Small tables with named rows and columns. After each table, cells are looked up by row and column.

Gil.tsv
	Getag	Bitag	Zumigo	Rutepil	Res	Sibu	Segita
Lamav	159	186	157	139	82	112	76
Moki	120	60	142	141	106	121	121
Zuvukeg	148	52	66	119	189	98	103
Lukar	83	221	118	174	57	49	189
Livel	93	113	121	126	108	148	132
Kogu	87	50	20	124	135	101	47
Vidane	108	132	186	135	147	107	56

Bitag of Zuvukeg: 52
Res of Lamav: 82
Getag of Lamav: 159
Sibu of Kogu: 101
Sibu of Livel: 148
Zumigo of Zuvukeg: 66
Segita of Moki: 121
Getag of Livel: 93

Table Geda
	Litebir	Dof	Geleta	Rugigul	Tapasum	Vulilag	Zuteb
Bom	183	145	173	132	111	176	62
Muvurap	171	145	158	142	118	152	126
Kap	171	120	159	47	118	52	214
Tiverak	171	196	165	142	118	162	41
Ditosum	171	145	117	142	118	135	177
Zib	32	108	213	153	175	90	126
Mov	161	145	95	145	118	152	153

Ditosum, Zuteb: 177
Kap, Vulilag: 52
Zib, Litebir: 32
Kap, Zuteb: 214
Zib, Dof: 108
Ditosum, Tapasum: 118
Tiverak, Tapasum: 118
Tiverak, Geleta: 165
Row with the largest Dof: Tiverak

Sir:
|  | Damis | Daro | Mumed |
|---|---|---|---|
| Riz | 0.994 | 3.911 | 2.190 |
| Dop | 8.563 | 5.004 | 5.255 |
| Nadet | 7.880 | 4.831 | 5.077 |

Mumed of Riz = 2.190
Mumed of Nadet = 5.077
Daro of Dop = 5.004
Daro of Riz = 3.911
Daro of Nadet = 4.831
Damis of Nadet = 7.880
Damis of Riz = 0.994
Damis of Dop = 8.563
Mumed of Dop = 5.255
Which row has the largest Damis? Dop

Ser:
|  | Fibup | Pek |
|---|---|---|
| Pazir | 2.83 | -4.47 |
| Gez | 5.78 | -1.87 |
| Lib | 0.63 | -5.55 |
| Tose | -6.97 | -7.88 |

Fibup of Pazir is 2.83
Fibup of Gez is 5.78
Pek of Gez is -1.87
Pek of Tose is -7.88
Fibup of Tose is -6.97
Fibup of Lib is 0.63
Pek of Lib is -5.55
Pek of Pazir is -4.47
Row with the largest Fibup: Gez

Raret
         Ninosum  Bik
Siguk         76   50
Geb           78  155
Sodoza       116  175
Kezifo       111  193
Ris           90  195
Sil           97   23
Piru         107  142
Ser           94  138
Tum          124  103
Vetupav       83  162
Besa          64  117
Govade       107   46
Pimugaf      108  165
Dat           59  169

Kezifo, Ninosum => 111
Sodoza, Ninosum => 116
Vetupav, Bik => 162
Ser, Bik => 138
Dat, Ninosum => 59
Tum, Bik => 103

Table Ralovi
columns: Nururis, Vupamos, Res, Gameti, Tun, Nitula, Gup, Lale, Solazis, Zime
Givek: [8.759, 7.669, 4.449, 3.463, 7.458, 2.839, 3.854, 3.221, 3.212, 3.722]
Nim: [5.317, 7.325, 0.603, 3.267, 7.169, 2.553, 3.918, 3.080, 2.877, 3.632]
Lev: [7.460, 9.067, 3.211, 3.636, 8.632, 3.135, 4.052, 3.527, 3.425, 3.923]
Kufetin: [5.500, 7.553, 0.612, 3.210, 7.366, 2.501, 3.851, 3.022, 2.826, 3.573]
Mam: [9.059, 8.093, 6.184, 4.154, 7.782, 3.702, 4.419, 4.015, 4.020, 4.364]
Kitaf: [8.375, 8.986, 4.409, 3.751, 8.560, 3.275, 4.094, 3.626, 3.578, 4.005]
Zivemo: [8.999, 8.258, 5.982, 4.106, 7.925, 3.656, 4.377, 3.972, 3.970, 4.322]
Som: [5.516, 6.758, 1.115, 3.353, 6.683, 2.617, 3.993, 3.141, 2.958, 3.706]
Tuzufu: [7.222, 9.110, 2.610, 3.477, 8.677, 2.945, 3.930, 3.356, 3.239, 3.779]
Kad: [7.092, 5.795, 4.715, 4.166, 5.828, 3.540, 4.615, 3.965, 3.887, 4.426]
Misazim: [5.464, 7.176, 0.772, 3.262, 7.043, 2.537, 3.907, 3.062, 2.869, 3.622]

Nim, Gup -> 3.918
Misazim, Res -> 0.772
Nim, Nitula -> 2.553
Som, Tun -> 6.683
Kad, Tun -> 5.828
Kad, Gup -> 4.615
Mam, Nitula -> 3.702
Lev, Nitula -> 3.135
Kad, Gameti -> 4.166
Kitaf, Vupamos -> 8.986
Misazim, Gameti -> 3.262

Table Zekarod
|  | Pati | Geturir | Lus | Per |
|---|---|---|---|---|
| Vad | 123 | 117 | 115 | 122 |
| Nilal | 118 | 118 | 118 | 120 |
| Risuf | 90 | 120 | 148 | 128 |
| Bol | 93 | 120 | 144 | 125 |
| Zafupef | 32 | 123 | 224 | 174 |
| Nepuves | 84 | 120 | 157 | 134 |
| Zetofi | 91 | 120 | 147 | 127 |

What is the Per of Bol in Zekarod?
125
What is the Per of Zafupef in Zekarod?
174
What is the Geturir of Risuf in Zekarod?
120
What is the Pati of Zafupef in Zekarod?
32
What is the Per of Nilal in Zekarod?
120
What is the Pati of Nilal in Zekarod?
118
What is the Lus of Zetofi in Zekarod?
147
What is the Per of Vad in Zekarod?
122
What is the Geturir of Zetofi in Zekarod?
120
What is the Geturir of Bol in Zekarod?
120
What is the Lus of Nepuves in Zekarod?
157
What is the Per of Risuf in Zekarod?
128
What is the Lus of Zafupef in Zekarod?
224
What is the Per of Nepuves in Zekarod?
134
What is the Per of Zetofi in Zekarod?
127
What is the Lus of Bol in Zekarod?
144
What is the Pati of Zetofi in Zekarod?
91
What is the Pati of Bol in Zekarod?
93
Row with the largest Pati: Vad

